Each row below holds a small network's activations on one input, seen along a few directions.
In each table, some parts of the input vary, and every possible input appears once, in random order.
A made-up example of a description, with smaller parts first: one of 8 places around a ring, together with either a single point or one of 11 places around a ring or (one of 2 separate values, together with one of 6 places along a line).
Shared parts are said once, and a part with two or three values counts as separate values.
(in the rows, 128 means zero)

Other details of the inputs vary at random and push rows far along two fixed directions, the same in every table; ignore that.

Rows:
R1: [125  83 132  84 136 125 157  92 125 118 136 125 165 136 158 163]
R2: [101 189 174 154 112 181  69 238 185 118 126  98  78 103  79  93]
R3: [110 163  73 170 115 118 126 116 114 107 136 154 122 110 127 110]
R4: [137  73 154  99 157 125 172  97 121 115 123 133 149 139 145 177]
R5: [100 172 100 130  96 102 131 105 132 134 129 173 105  92 149 104]
R6: [110 161  83 179 109 102 124 118 110 129 122 161 124 122 130 114]
R7: [115 162  96 179 126 111 133 114 111 103 118 149 107 113 116 106]
R8: [149 100 201  68 115 189  67 216 178 141 151  48 141 155 112 134]
R9: [162 102 170 103 145 191  74 227 143 114 145  23 148 180  62 151]
R10: [119 183  74 162 110 112 120 111  94 138 122 154 130 119 109 116]
R11: [160  84 127 111 139 121 154  86  84 131 122 110 178 176 125 174]
R12: [110 164  77 176 111  96 131 111  99 144 123 161 119 128 124 113]
R13: [135  72 164  88 134 122 158  91 132 120 129 114 160 155 158 169]
R14: [106 164  89 184 117 103 135 113 110 110 116 159 110 114 133  99]
R15: [127 164 102 156 113 105 135 108 126 158 122 157  96 103 146  87]
R16: [159  80 121 118 149 116 149  97  99 107 125 109 165 161 124 178]
R17: [ 94 161  99 141 129 114 129 102 129 127 130 174 114  93 143  88]
R18: [ 86 162 118 151 109 102 140 111 134 134 119 173 114 103 152  98]
R19: [145  70 161  74 132 117 159  89 125 126 132 119 155 154 165 168]
R20: [163 107 172 103 128 198  69 224 142 129 145  39 171 187  72 146]
R21: [130  72 147  91 155 129 150  98 130 125 139 133 163 149 157 143]
R22: [ 88 162 126 151 114  98 142 107 130 129 111 167 107 101 147  94]
R23: [180  70 134 102 157 136 159 104 118 141 134 120 138 143 140 169]
R24: [132  70 156  87 128 126 156  95 135 125 135 121 165 156 163 172]
R25: [133  73 136  79 129 125 158  80 129 118 141 122 169 143 158 179]
R26: [125 161 101 155 111 102 135 111 126 160 119 158  98 100 144  87]
R27: [176  75 134  92 151 125 159  91 117 139 137 107 145 146 145 157]
R28: [131  70 151 104 166 133 161 104 124 110 121 138 146 139 140 171]
R29: [130 198 146 160 113 178  57 231 140 126 122  71 107 132  43  88]
R30: [146  82 157  77 136 116 160  88 122 119 128 120 142 144 150 166]
R31: [110 170  83 177 114  94 135 106  96 139 113 154 112 126 121 110]
R32: [121 100 191  91 141 195  76 220 182 115 144  64 150 159 108 126]
R33: [116 161  88 192 133 111 140 121 107 105 115 170 100 104 118 117]
R34: [166  71 123  95 138 122 159  89 118 152 143 123 156 153 167 156]
R35: [128 164  81 142 109 115 127 111 128 156 134 153 108  95 143  98]
R36: [165  74 123  95 136 122 155  96 122 155 141 124 157 150 164 151]
R37: [101 153 116 158 145 108 144 111 124 124 113 186  94  89 128  98]
R38: [160 102 202  78 135 189  80 217 170 130 142  57 123 141  95 148]
R39: [155 110 147  99 135 194  65 228 148 121 160  32 158 174  73 152]
R40: [ 99 161 121 149 139 102 137 104 127 122 115 170 100  94 130  84]
R41: [131  76 154  94 160 121 150  97 127 120 132 127 155 146 153 139]
R42: [130  77 157  91 163 128 155  98 128 107 123 119 155 147 143 159]
R43: [ 98 163 115 139  95  96 138 105 131 142 123 178 101 104 159 101]
R44: [ 89 180 172 142 122 176  63 229 183 118 123  97  98 118  95  69]
R45: [176  68 128 103 152 127 165  99 115 144 129 128 140 137 142 168]
R46: [149  77 151  88 143 119 167  95 120 121 126 139 136 139 150 179]
R47: [100 162 130 149 113 100 143 100 134 123 113 159 101  99 134 111]
R48: [147  83 136  65 120 125 141  86 125 139 142 116 158 135 158 167]
R49: [110 167  90 180 113 101 126 116 107 124 112 152 113 119 125 108]
R50: [135  75 161  88 151 120 164  93 125 112 128 114 156 145 145 165]
R51: [120 163  85 190 129 103 131 121 103 118 110 168 105 106 111 127]
R52: [114 171 126 134 107  96 128 102 127 144 113 157  90  88 136 100]
R53: [116 188 119 162 104 182  38 240 159 114 144  76 112 120  68  89]
R54: [127 173  76 147 111 109 130 105 124 154 134 161 104  93 145  94]
R55: [128 175  94 182 127 112 132 117  89 135 104 163 112 114  95 124]
R56: [174  72 137  90 147 127 156  98 121 142 134 103 146 143 139 157]
R57: [112 182 135 175 109 181  53 241 166 109 143  88 108 128  83  77]
R58: [108 170 127 136 100  95 125 101 128 151 113 160  96  94 151  93]
R59: [ 87 184 148 135 115 186  54 232 185 115 137  98 104 107  90  72]
R60: [124 164  89 184 131 110 131 127  99 133 115 156 101 117  98 127]
Each input here is: one of 5 places along a line, together with either one of 2 separate values or one of 4 places along a line or one of 6 places along a line.
Changing only the place on the line of 5 turns R47 into R24. The same change can be made to R29. Which row results? -> R20
Changing only the place on the line of 5 turns R30 into R5. The same change can be made to R9. Which row results? -> R39
A walk changes only the place on the line of 4. It starts at R33 and steps to R51. List the rest of the walk in order. -> R60, R55
A walk changes only the place on the line of 6. It starts at R21 and steps to R32. List the rest of the walk in order. -> R18, R24, R43, R8

Rows:
R61: [112 138 142 120 123 176  70 200 160 112 147  79 146 141 104 103]
R62: [186  70 124 107 159 119 162  84  79 128 125 104 164 169 117 184]
R63: [164  50 143  78 157 123 166  81 130 141 139 128 153 142 174 159]
R64: [113 196  55 211 120 123 101 148  93 109 121 141 117 122  80  98]
R65: [ 99 166 169 132 128 142 108 165 157 128 115 130  98 106 111  88]
R66: [161 146 141 149 121 167  79 204 127 129 131  65 123 156  68 129]
R67: [126 174 140 108 105 143  96 163 154 152 133 121  96  96 115 100]
R68: [168 131 134 154 149 178  89 215 136 133 134  77 111 140  68 124]
R69: [110 149 165 141 146 150 119 177 168 107 118 139  77  89 111 102]
R70: [120 119 105 111 128  62 186  17  97 153 113 192 129 107 186 125]
R71: [157 148 148 140 137 168  82 203 127 136 127  68 121 147  60 121]
R72: [ 96 165 173 136 120 137 109 170 158 110 111 128  89 104 109 110]
R73: [ 88 181 131 155  98 109 115 138 143 145 117 155  94 106 139  75]
R74: [197  53 111 120 172 129 170  93  87 126 133 114 157 162 126 188]
R75: [146  94  61 154 153  97 167  61  56 108 122 141 180 165 119 180]
R76: [179  68 121 115 147 114 159  87  78 133 123 101 171 179 119 198]
R77: [120 168 120 129  90 146  89 172 151 139 142 120 110 110 117 113]
R78: [135  72 124 110 154  93 186  54 117 139 129 170 138 131 185 141]
R79: [109 161 129 139  97 142  90 173 155 135 135 119 117 119 127  96]
R80: [169  23 156  43 153 177 121 139 139 108 168  42 216 195 137 190]
R81: [ 81 220  95 178  82  83 119 108 132 159 108 192  72  72 148  56]
R82: [138  90  97 105 114  91 173  48 107 141 137 152 159 138 183 158]
R83: [ 86 157 123 149 122 146  91 172 147 110 136 121 132 131 118  88]
R84: [127 125  92 111 119  62 189  13  98 160 119 190 126 101 189 123]
R85: [147  31 187  68 159 147 156 116 135  86 136  90 177 172 140 212]
R86: [ 87 189 133 151 111 108 113 135 143 147 114 160  86  95 133  60]
R87: [ 46 223  78 209 110  96 123 115 125 107 105 206  91  76 126  62]
R88: [ 94 179 130 171 130 125 127 147 155 131 113 178  72  77 129  73]
R89: [165  15 219  37 160 172 140 142 148 110 140  52 193 196 134 206]
R90: [ 98 116  99 147 126  67 195  29  96 120 108 205 139 119 179 150]
R91: [180  64 102 130 144 120 159  91  77 117 134 106 180 182 123 202]
R92: [138 120  77 122 128  75 192  29 102 156 125 208 107  84 184 143]
R93: [127 133  86 113 102  63 183  22  94 156 118 196 123 102 181 150]
R94: [121 146 130 107 115 180  68 200 157 116 154  81 139 131  95 122]
R95: [128 120 227  84 148 192  81 227 186 100 129  58 114 133  82 126]
R96: [119 197  74 208 106 115 106 152  98 133 115 145 103 119  88 107]
R97: [171  55 132  75 149 126 169  81 132 146 146 124 151 136 175 159]
R98: [127 111 189 103 118 196  62 239 183 117 152  48 146 167 104 119]
R99: [ 87 225  84 174  74  84 121 108 133 165 115 187  71  70 150  54]
R100: [ 97 133 170 125 147 177  87 202 162  74 133  88 131 133  88 127]
Changing only one part turns R68 into R75. The same change can be made to R78. Which row results? -> R83
What do these inputs look like to the network? -> one of 5 places along a line, together with either one of 2 separate values or one of 6 places along a line
Which other rows agree with R86 in the place on the line of 5? List them by row number. -> R62, R65, R67, R70, R71, R84, R95
Change only the choice among 2 separate values in R96. List by row number the other rows that result. -> R91
Change only the choice among 2 separate values in R68. List by row number the other rows that result. -> R74
